Each row below holds a small network's activations on one input, seen along a few directions.
In each table, some parts of the input vary, and every possible input appears once, in random order.
Descriptions start from the smaller parts, as in this example, which fits no table here: line(6) and (point or line(9) or (values(2) and ring(8))).
Shared parts are said once, and a part with two or three values counts as separate values.
In the rows, 128 means zero.

Other details of the inputs vary at random and push rows far along two fixed directions, the same in every table; ignore that.
To show where, the next rows are all for the same input, with only those details redrawn:
[106 143  98 143 112 130 114 129 114 145 120 136 125  99 116]
[ 96 151  90 150 111 131 111 136 104 150 115 136 121  86 116]
[135 110 136 123 139 119 128 105 137 121 154 128 139 148 112]
[132 110 132 130 138 124 127 105 134 123 149 127 143 146 108]
[ 93 147  87 157 118 138 110 139 101 148 115 131 125  85 109]
[ 93 148  89 155 118 138 109 140 104 146 115 132 125  84 112]
[165 146 158  35  61  65 156  78 199 144 151 179  71 127 205]
[132 113 130 126 136 123 127 106 137 123 148 130 137 143 111]

Table:
row 1: [129 198 113  53  24  65 144 104 180 174 112 183  49  71 240]
row 2: [141 110 153 131 147 116 135 139 151 118 113 102 122 155 152]
row 3: [151  93 158 124 149 120 139 136 148 108 120 114 120 149 139]
row 4: [142 118 124 110 139 124 119 127 117 110 142 121 143 155 110]
row 5: [138 117 155 122 153 115 134 101 140 125 145 102 140 161 131]
row 6: [107 154 102 170 114 184 146 161  99 151  86 130 126  87 121]
row 7: [141 102 153 117 152 127 116 143 130  98 135 128 131 146 120]
row 8: [143 101 160 137 154 136 140 148 137 108 122 117 134 145 130]
row 9: [110 147  91 170 120 170 136 154 104 148  81 119 115  87 119]
row 10: [138 107 153 122 148 129 132 101 140 122 137 110 141 148 116]
row 11: [148 113 140 149 152 151 151 125 139 124 122 101 139 166 122]
row 12: [141 109 153 121 153 118 118 144 134 100 138 118 132 160 133]
row 13: [140 125 129 119 139 137 124 136 106 111 150 130 157 156 108]
row 14: [134 112 135 124 135 120 128 104 138 124 149 130 141 149 112]
row 15: [137 113 160 122 144 138 144 110 134 122 144 122 150 145 119]
row 16: [ 93 177  66 147 111 132  98 166  74 143  96 121 122  91 133]
row 17: [144 112 163 115 147 133 125 146 129  98 142 139 143 147 125]
row 18: [ 97 152 101 156 111 143 118 145  99 143 127 141 136  93 110]
Changing only one part turns row 13 into row 4. The same change can be made to row 15. Which row results?
> row 10
What do these inputs look like to the network?
> values(3) and ring(6)
Change only the ring(6) part in row 12. List by row number the other rows that result.
> row 1, row 2, row 5, row 11, row 16

Table:
row 19: [135 144 130 116 119 117 135 132 134 132 116 124 110 128 158]
row 20: [126 144 116 115  98 123 137 120 130 142 136 154 117 109 133]
row 21: [131 132 142 105 119 115 127 138 139 128 116 135 113 115 155]
row 22: [163  52 178 157 206 156 148  98 143  88 172  89 184 220  61]
row 23: [ 74 153  63 216 143 183 106 170  69 155  80 100 141  79  87]
row 24: [125 143 108 115 109 109 124 119 128 135 135 139 120 127 134]
row 25: [131 137 140 108 111 126 136 139 137 131 115 144 112 108 152]
row 26: [126 131 130 122 116 106 129 129 142 134 123 125 113 121 151]
row 27: [143 111 149  96 127 101 132  87 157 128 151 134 123 144 136]
row 28: [127 130 139 124 108 122 140 126 146 136 121 142 114 111 148]
row 29: [ 99 136  86 176 146 162 115 129  88 140 118 104 157 115  82]
row 30: [ 89 130  98 186 146 152 105 155 101 139  97 111 131  91 102]
row 31: [ 94 125  95 190 157 150 102 154  96 135 103  95 138 108  93]
row 32: [ 92 144  81 169 138 146 106 133  88 144 111 105 143 104  94]
row 33: [145  66 169 145 200 135 113 110 121  81 184 102 193 204  64]
row 34: [130 138 132 119 124 113 128 137 133 128 119 124 109 119 155]
row 35: [140 127 146  92 121  98 120 113 144 117 156 138 124 148 145]
row 36: [126 138 115 104 104  96 121 116 135 134 140 144 110 120 143]
row 37: [133  94 147 142 179 137 118 138 112 102 140  94 161 169  95]
row 38: [132 145 129 106 115 118 130 138 130 133 113 126 114 127 157]
row 39: [126 138 122 112 100 115 129 118 135 139 136 157 114 109 136]
row 40: [127 129 135 130 119 130 137 123 148 138 116 137 107 113 142]
row 41: [134 133 143 112 120 112 132 131 144 128 120 137 106 116 161]
row 42: [129 139 126 111 106 127 142 102 139 147 133 139 118 112 135]
row 43: [157 112 151 105 128 134 144 125 143 112 139 139 128 150 129]
row 44: [156  61 163 158 210 140 133 101 136  88 164  77 181 225  69]
row 45: [128 141 137 109 110 121 124 125 134 131 139 153 123 115 138]
row 46: [168  69 163 133 187 149 137 117 128  84 164 103 179 214  78]
row 47: [121 133 118 115 110 108 118 121 132 135 137 148 117 113 134]
row 48: [148 111 152 102 126 115 140  87 156 128 152 139 129 145 128]
row 49: [137 141 121 108 111 121 126 141 130 126 116 137 110 125 150]
row 50: [103 134 108 171 146 173 121 165  82 131 103 111 150 104  91]
row 51: [133 143 126 114 115 134 138 138 127 135 112 129 123 125 148]
row 52: [135 129 133 107 113 116 122 139 138 121 120 147 107 114 150]
row 53: [134 138 128 121 108 125 145 125 142 139 121 131 120 128 153]
row 54: [149 127 155  96 119 121 140 108 146 121 157 147 133 147 135]
row 55: [ 98 128 105 187 141 167 125 154  93 136 111 111 150 106  91]
row 56: [127 141 124 122 110 113 134 128 140 139 117 125 113 125 155]
row 57: [ 81 158  73 205 142 181 109 179  60 144  84 101 145  81  95]
row 58: [135 136 125 105 112 113 121 143 133 123 119 139 105 117 152]
row 59: [134 143 113 109 102 117 137 114 135 137 138 148 122 128 139]
row 60: [134 150 126 104 105 121 132 121 133 133 137 147 125 129 146]
row 61: [126 153 120 107 108 111 119 125 128 131 133 140 122 126 146]
row 62: [ 93 132 106 171 133 139 111 155 105 137 104 118 133  91 115]
row 63: [139 132 135 106 108 125 132 138 139 123 120 154 108 112 147]
row 64: [151 124 156 109 124 128 155 119 149 122 134 133 120 142 148]
row 65: [145 115 144  93 127  95 132  88 156 127 152 125 121 151 139]
row 66: [133 134 142 120 118 126 140 132 140 128 120 141 110 113 151]
What do these inputs look like to the network?
> ring(6) and (values(3) or line(5))
Changing only the ring(6) part turns row 23 into row 40. The same change can be made to row 60. Which row results?
> row 45
Change only the line(5) part in row 49. List by row number the other rows that result.
> row 19, row 38, row 44, row 56
A walk changes only the ring(6) part. It starts at row 56 and steps to row 53. List the rest of the walk in order.
> row 55, row 28, row 62, row 26
Change only the values(3) part in row 24. List by row number the other rows that result.
> row 32, row 61
Change only the values(3) part in row 48. List by row number the other rows that result.
> row 39, row 45

Table:
row 67: [114 165 137  95  87 104 116 154 131 129 129 161 107  90 182]
row 68: [120 112 115 153 144 131 136  97 138 141 124 103 133 146 110]
row 69: [152 116 128 146 148 166 147 137 119 115 120 113 141 161 108]
row 70: [131 112 129 146 172 128 118 155 111 108 115  81 145 160 124]
row 71: [147 115 131 139 151 148 131 167 102 101 114 118 143 156 117]
row 72: [133 113 144 144 141 149 158  94 140 134 143 115 159 145 107]
row 73: [120 114 108 146 138 102 115  93 135 137 156 113 139 147 103]
row 74: [156  74 210 118 165 134 154 102 170 107 154 124 144 160 122]
row 75: [101 164 108 173 126 180 135 155  95 154  93 108 141  96 120]
row 76: [101 148  67 163 106 148 109 130  89 152 124 140 131  89  83]
row 77: [147 165 157  30  70  75 140  84 168 141 164 180  95 114 194]
row 78: [134 112 125 160 170 145 135 129 128 121 118  78 142 164 113]
row 79: [162 146 136  51  81  84 124  99 159 120 159 185 101 136 163]
row 80: [119 113 130 133 156 107  95 141 115 107 132 106 139 148 119]
row 81: [109 169 107 122  61 131 133 174 141 157  68 187  49  22 189]
row 82: [112 121 111 127 152 108  94 114 104 122 150 115 145 141 101]
row 83: [ 75 176  56 157  97 151  81 206  64 147  73 151 112  40 120]
row 84: [144 107 116 137 124 152 151 111 137 128 131 134 132 147 103]
row 85: [121 126 134 127 127 124 134  90 130 137 167 138 154 139 104]
row 86: [130 124 151 136 154 148 134 155 105 113 125 103 158 150 122]
row 87: [160  97 187  84 119  74 148 101 207 118 130 135  76 137 186]
What do these inputs look like to the network?
> values(3) and (point or ring(6))
Changing only the values(3) part turns row 76 into row 85. The same change can be made to row 69. Which row results?
> row 75
Change only the values(3) part in row 71. List by row number the other rows that result.
> row 70, row 86
